Here are a small network's activations along a few directions, averaged over the inputs that share one value of a field.
Values that are neighbours, or in one group, have similar rows; names and order tell nothing.
(in the rows, 500 means zero)
Random noise pushes rows far along 15 fixed directions. That doesn't count. These rows show it; they differ only by the noise:
[401 478 502 577 473 451 569 412 452 497 530 473 497 434 559 526 660 389
 452 377 582 441 554 635 661 504]
[536 464 448 376 449 565 534 493 485 473 485 481 413 484 558 529 443 496
 601 434 577 526 486 452 402 438]
[475 517 371 513 401 526 618 394 512 465 514 536 459 529 461 523 466 225
 491 560 474 415 714 492 490 634]
[460 559 446 561 496 505 498 711 463 460 419 532 569 449 583 489 436 572
 483 453 382 506 477 503 561 295]
[541 595 593 556 510 474 518 445 522 549 576 440 526 612 462 506 412 505
 527 538 485 443 359 506 435 533]
[517 642 470 607 476 388 501 474 487 463 628 499 501 556 396 424 494 578
 362 394 332 476 476 488 475 572]
[623 519 474 510 520 590 533 504 330 531 527 476 579 500 571 535 428 444
 367 553 424 459 421 542 617 456]
[550 427 489 409 387 522 607 392 553 587 402 577 474 497 402 409 410 451
 550 698 636 510 456 494 413 579]
[423 540 491 604 432 485 418 583 419 544 498 414 511 351 543 557 483 465
 500 459 595 420 429 624 559 437]
[351 492 588 517 453 425 506 573 459 541 345 523 547 521 570 538 536 525
 610 456 391 523 475 572 549 354]
[574 539 537 441 460 341 405 520 458 555 522 537 469 526 601 433 564 610
 460 311 529 601 444 490 490 441]
[518 490 414 481 623 638 487 477 401 542 557 615 581 554 573 502 340 364
 488 612 498 653 449 557 571 614]
[399 411 353 545 533 571 417 565 497 491 531 502 585 417 563 506 500 376
 434 422 649 624 474 562 626 488]
[622 487 561 477 537 516 397 530 422 555 515 393 525 566 560 553 557 558
 432 476 353 507 521 454 557 482]
[515 499 573 340 501 397 488 450 539 646 367 445 630 500 609 521 494 548
 567 533 524 512 510 558 452 493]
[527 551 465 504 549 529 496 594 516 526 460 560 469 447 648 507 487 436
 578 564 520 486 703 516 552 510]
[400 521 458 430 601 490 544 447 477 376 489 631 526 446 522 485 379 571
 503 557 509 622 509 526 482 585]


L, 20 values:
l11: [469 365 378 473 443 656 646 453 481 379 501 611 403 537 406 483 508 357
 508 522 536 521 521 423 517 478]
l19: [455 512 571 575 479 382 443 534 613 577 413 587 547 540 490 440 528 419
 490 675 556 506 601 491 571 574]
l20: [417 511 636 654 571 371 507 478 601 473 570 437 504 473 478 422 753 644
 409 346 610 452 420 556 669 458]
l8: [415 556 485 537 424 497 463 529 381 446 549 508 365 416 418 547 474 584
 559 394 455 446 410 533 392 481]
l16: [554 452 529 421 439 398 506 415 479 561 494 638 478 645 622 457 558 345
 508 422 588 633 503 478 550 494]
l3: [491 395 401 524 440 681 345 562 551 587 514 419 428 486 415 533 469 329
 600 571 628 546 527 453 466 590]
l13: [616 498 587 556 508 554 544 629 506 607 453 475 496 480 485 446 529 671
 539 556 469 418 378 507 488 348]
l18: [431 458 452 321 573 564 602 384 294 260 618 585 327 512 668 598 559 517
 563 150 512 621 461 495 518 395]
l1: [368 480 568 579 599 566 522 473 358 554 503 612 484 444 492 503 585 555
 572 486 429 545 427 693 606 543]
l9: [518 436 491 519 491 505 498 484 503 668 469 670 587 632 494 400 510 344
 516 555 509 662 445 554 556 540]
l10: [488 502 618 512 611 517 545 381 539 465 583 475 489 520 443 530 496 574
 546 572 565 480 413 526 461 579]
l15: [406 524 527 436 510 564 484 516 439 596 403 451 576 448 468 565 356 545
 647 560 428 500 363 623 409 483]
l12: [516 557 587 477 390 305 498 478 542 504 449 515 476 529 452 438 522 598
 498 483 483 440 468 451 396 460]
l14: [517 481 574 547 530 571 670 469 514 451 473 495 470 592 433 486 594 549
 520 498 325 442 534 469 552 422]
l2: [417 680 551 613 517 406 507 639 607 564 458 598 599 616 647 544 342 281
 665 611 521 407 541 528 453 417]
l6: [444 390 520 504 447 557 353 502 429 485 482 397 464 561 474 632 526 369
 528 475 442 551 526 459 521 516]
l4: [624 452 482 448 536 545 561 433 477 613 511 512 590 473 527 467 496 480
 405 592 583 472 398 557 538 517]
l5: [296 479 485 550 479 451 468 490 544 451 491 513 522 485 391 500 527 496
 543 410 509 549 432 545 451 506]
l17: [520 485 593 527 576 474 540 477 425 496 502 542 467 585 584 512 656 529
 505 426 331 531 573 528 634 464]
l7: [427 484 477 530 548 469 545 449 572 522 514 549 569 470 484 473 559 439
 498 483 591 515 531 592 521 571]
Each value of L is a pair of two hidden parts, and every pair occurs once (5 first parts, 4 second parts).
Question: l8 and l20 share the first part; l8 and l4 share the second. Which value has the first part of l4 and the second part of l20?
Answer: l19
Question: l3 and l1 share the first part; l3 and l16 share the second. Which value has the first part of l16 and the second part of l1?
Answer: l13
Question: l9 and l14 share the first part; l9 and l5 share the second. Which value has the first part of l5 and the second part of l14?
Answer: l15

T, 9 values:
t3: [438 556 678 665 507 441 320 576 509 555 593 344 448 607 457 594 560 592
 647 396 377 487 424 509 428 489]
t9: [618 566 499 232 418 484 484 330 537 569 503 390 463 699 589 678 411 209
 675 512 463 376 664 366 203 604]
t7: [444 187 593 412 425 697 767 380 426 594 315 367 651 485 497 616 541 387
 583 518 663 419 146 651 578 200]
t6: [487 605 558 558 346 303 564 401 720 607 423 486 505 586 285 398 431 461
 584 715 416 418 660 461 321 681]
t4: [512 423 327 421 718 661 312 664 541 252 528 642 513 202 606 543 294 508
 392 731 915 655 619 417 516 610]
t1: [589 481 366 526 328 567 476 511 219 545 582 398 343 358 395 464 686 696
 360 171 198 449 442 568 518 454]
t8: [323 499 370 460 483 399 397 445 468 598 469 692 518 522 649 468 478 189
 589 464 598 710 717 616 572 703]
t2: [400 656 577 637 727 535 362 501 636 481 802 717 307 818 590 447 336 387
 788 410 677 785 321 451 441 684]
t5: [421 700 474 356 333 247 553 309 532 424 469 620 495 550 417 524 260 340
 517 649 566 396 592 460 247 699]
The values of T form a 3 by 3 grid.
Question: List every value one step from t8, in the order listed.
Answer: t6, t1, t2
Question: List every value one step from t9, in the order listed.
Answer: t4, t5
Each value of T is a pair of two hidden parts, and every pair occurs once (3 first parts, 3 second parts).
Question: t9 and t2 share the first part; t9 and t7 share the second. Which value has the first part of t7 and the second part of t2?
Answer: t6
